Each row below is a small network's average activation on inputs in which a field has the value named, seen along a few directions.
Values that are neighbours, or in one group, have similar rows; names and order tell nothing.
In the rows, 500 means zero.
Strong random noise was added to every row along 3 fixed directions; ignore it. To show where, here is one row again and again, with new noise each time:
[582 413 448 439 538 510 624 619 409 438 359 604 229 541 395 792 487 428
 379]
[519 383 407 442 513 402 507 548 461 425 485 657 451 593 450 640 490 575
 391]
[614 603 558 312 486 584 661 350 521 418 498 772 328 448 584 636 587 218
 438]
[580 571 558 277 475 599 679 346 468 398 473 741 318 463 553 665 575 230
 416]
[515 367 364 504 520 311 414 559 529 443 560 692 570 623 481 550 487 682
 412]


Values of TUPA:
leka: [621 737 705 609 573 529 621 687 602 652 449 599 449 469 486 379 510 401
 590]
tized: [468 442 660 499 544 679 682 674 150 556 311 455 346 457 290 566 375 445
 619]
gidog: [654 614 440 682 613 599 391 604 705 567 459 446 382 413 500 561 601 516
 498]
bivi: [569 362 456 432 435 550 576 348 313 412 440 446 400 435 471 644 425 433
 409]
naduk: [338 534 529 514 433 626 509 494 343 528 466 386 517 475 509 447 390 547
 541]
teze: [525 399 437 773 542 376 251 642 721 533 488 408 610 587 422 337 510 583
 607]
kavon: [610 638 567 386 551 513 685 399 612 599 421 510 436 277 592 441 569 404
 445]
sut: [512 536 525 463 394 625 682 481 306 446 422 339 231 419 546 661 379 359
 478]
gefa: [435 694 514 539 559 488 506 419 554 489 545 429 543 454 622 456 529 574
 403]
tov: [480 512 429 662 554 437 323 671 730 589 534 381 417 570 483 543 525 442
 592]
didif: [323 425 521 429 442 449 491 661 189 554 428 323 674 692 428 385 321 835
 583]
bebis: [460 679 601 441 565 606 545 308 661 324 455 405 494 393 543 454 549 422
 402]
peme: [435 449 606 380 431 509 491 250 515 563 622 568 691 540 522 306 571 394
 658]
pimi: [423 523 594 430 448 511 443 464 376 597 533 540 778 589 535 330 447 551
 629]
gir: [341 508 390 405 415 267 318 338 492 399 716 437 622 544 588 437 488 769
 470]
ros: [218 152 373 473 469 415 238 642 389 524 512 361 738 666 312 495 489 673
 496]
peg: [234 471 552 313 351 491 438 229 408 443 670 418 782 611 564 282 551 475
 570]
fus: [427 566 429 562 506 610 572 603 564 370 398 316 342 519 455 616 590 556
 242]
rek: [642 426 505 544 518 556 653 637 378 524 420 440 167 391 356 744 417 494
 596]
feg: [541 494 636 372 497 595 653 498 353 620 435 604 572 392 527 498 485 458
 585]
dafus: [494 382 474 406 554 579 610 466 391 384 308 300 438 450 410 705 473 496
 263]
rivol: [305 422 537 260 283 649 412 106 317 290 671 509 769 528 604 386 453 385
 437]
noze: [471 377 442 365 430 524 484 276 494 465 570 521 724 633 455 391 665 440
 560]
dotef: [345 344 390 531 465 294 438 570 490 419 574 478 621 582 440 455 443 793
 358]
Each value of TUPA is a pair of two hidden parts, and every pair occurs once (4 first parts, 6 second parts).
tized and feg share the first part; tized and rek share the second. Which value has the first part of rek and the second part of feg? -> bivi
didif and leka share the first part; didif and sut share the second. Which value has the first part of sut and the second part of leka? -> dotef
bebis and fus share the first part; bebis and teze share the second. Which value has the first part of teze and the second part of fus? -> tov
kavon and gidog share the first part; kavon and peme share the second. Which value has the first part of peme and the second part of gidog? -> ros
noze and peg share the first part; noze and dafus share the second. Which value has the first part of dafus and the second part of peg? -> gefa
